A small network was shown many inputs. Here are its activations along a few directions, one row for each input.
In each table, some parts of the input vary, and every possible input appears once, in random order.
Descriptions start from the smaller parts, as in this example, which fits no table here: ring(8) and (point or (values(2) and line(4)) or ring(9)).
Shared parts are said once, and a part with two or three values counts as separate values.

Table:
row 1: [ 63  13  21 -29   5 -55  14 -15 -56  35 -18 -33  28  43  30   3]
row 2: [  26    7   52   12  -52 -105  -27   -3  -11   62   -1  -35  -29   20
  -58   65]
row 3: [  5 -19 -23 -29  24  20  18 -17  -8 -17  -8  14   9   0  15 -38]
row 4: [-14  -4 -31   7  10  33   6  21  22 -20   3  34   1 -30  -6 -14]
row 5: [  1 -13 -21 -14  21  22  18  -7   1 -15  -9  21   7  -1   9 -32]
row 6: [ -8   4 -10 -11  24  20  15 -19 -40 -30  -4 -25  22   7  34 -18]
row 7: [ -1 -12 -24 -13  18  23  12  -1   8 -13  -3  22   7  -3  11 -30]
row 8: [-13 -18  21  19 -21 -13 -27   3  50  19   8  24 -44  -5 -49  17]
row 9: [ -9  -3 -29  -1  12  28   5  10  20 -19  -1  28   2 -18   1 -23]
row 10: [-14  -3 -31   1  12  32   5  17  20 -15   1  29  -1 -26   0 -16]
row 11: [-19  11  -9   4  13  29   8   5 -18 -29   3 -15  19  -6  25   1]
row 12: [-23  14 -10   7   9  33   4   9 -14 -26   3 -17  18 -11  22   1]
row 13: [ -1  15  49  39 -46 -34 -35  16  31  39  14 -16 -27   6 -35  62]
row 14: [-27  18 -17  23   4  38   0  24  -7 -33   8  -4  15 -26  11  13]
row 15: [  1 -14 -26 -19  21  19  13 -11  -3 -15  -6  18   8  -3  20 -36]
row 16: [ -9   2  -8 -13  19  24  13 -16 -38 -30  -3 -24  23   4  33 -11]
row 17: [ 11  -5  33  23 -40 -37 -27  12  58  51   7  22 -41   2 -51  33]
row 18: [-13   8  -7   2  16  27  13  -5 -29 -28  -4 -17  21   3  26  -5]
row 19: [-13   7 -11  -3  17  23   8  -9 -33 -28  -1 -20  22   1  38  -9]
row 20: [ 16  10  64  18 -46 -58 -32  -9  14  52  16 -29 -24  26 -29  48]
row 21: [  6 -17 -25 -27  28  16  21 -21 -11 -17  -9  13   7   3  17 -45]
row 22: [-25   3  37  35 -27  -9 -35   7  22   7  14 -15 -31   0 -33  44]
row 23: [-10  -8 -25  -9  14  28  10   6  15 -13  -2  22   4 -15   5 -26]
row 24: [ -6 -11 -23 -12  18  25  14   3  11 -16  -2  24   4  -9   8 -26]
row 25: [-15   9  -9   3  13  28   7   1 -21 -26   2 -17  21   0  28  -3]
row 26: [ 76  -8   6 -44   9 -58  21 -16 -26  47 -24   5  13  39  14 -26]
row 27: [  37  -13   37   -4  -47 -107  -19   -5   17   74   -7    3  -44   15
  -74   38]
row 28: [-27  18 -16  17   6  36  -1  20  -9 -28   6  -9  13 -22  17  11]
row 29: [ 28 -10  48   3 -40 -60 -24 -13  42  63  10   9 -38  22 -45  20]
row 30: [-23  19 -14  14   7  33   0  13  -9 -32   4 -10  16 -15  18   4]
What is each input in this table made of?
Answer: values(2) and (point or line(4) or line(10))
Which other rows does row 17 become when the values(2) part takes its other values? List them by row number.
Answer: row 13
Which other rows does row 25 become when the line(10) part takes its other values? List them by row number.
Answer: row 6, row 11, row 12, row 14, row 16, row 18, row 19, row 28, row 30
Which other rows does row 7 become when the values(2) part takes its other values? List them by row number.
Answer: row 25
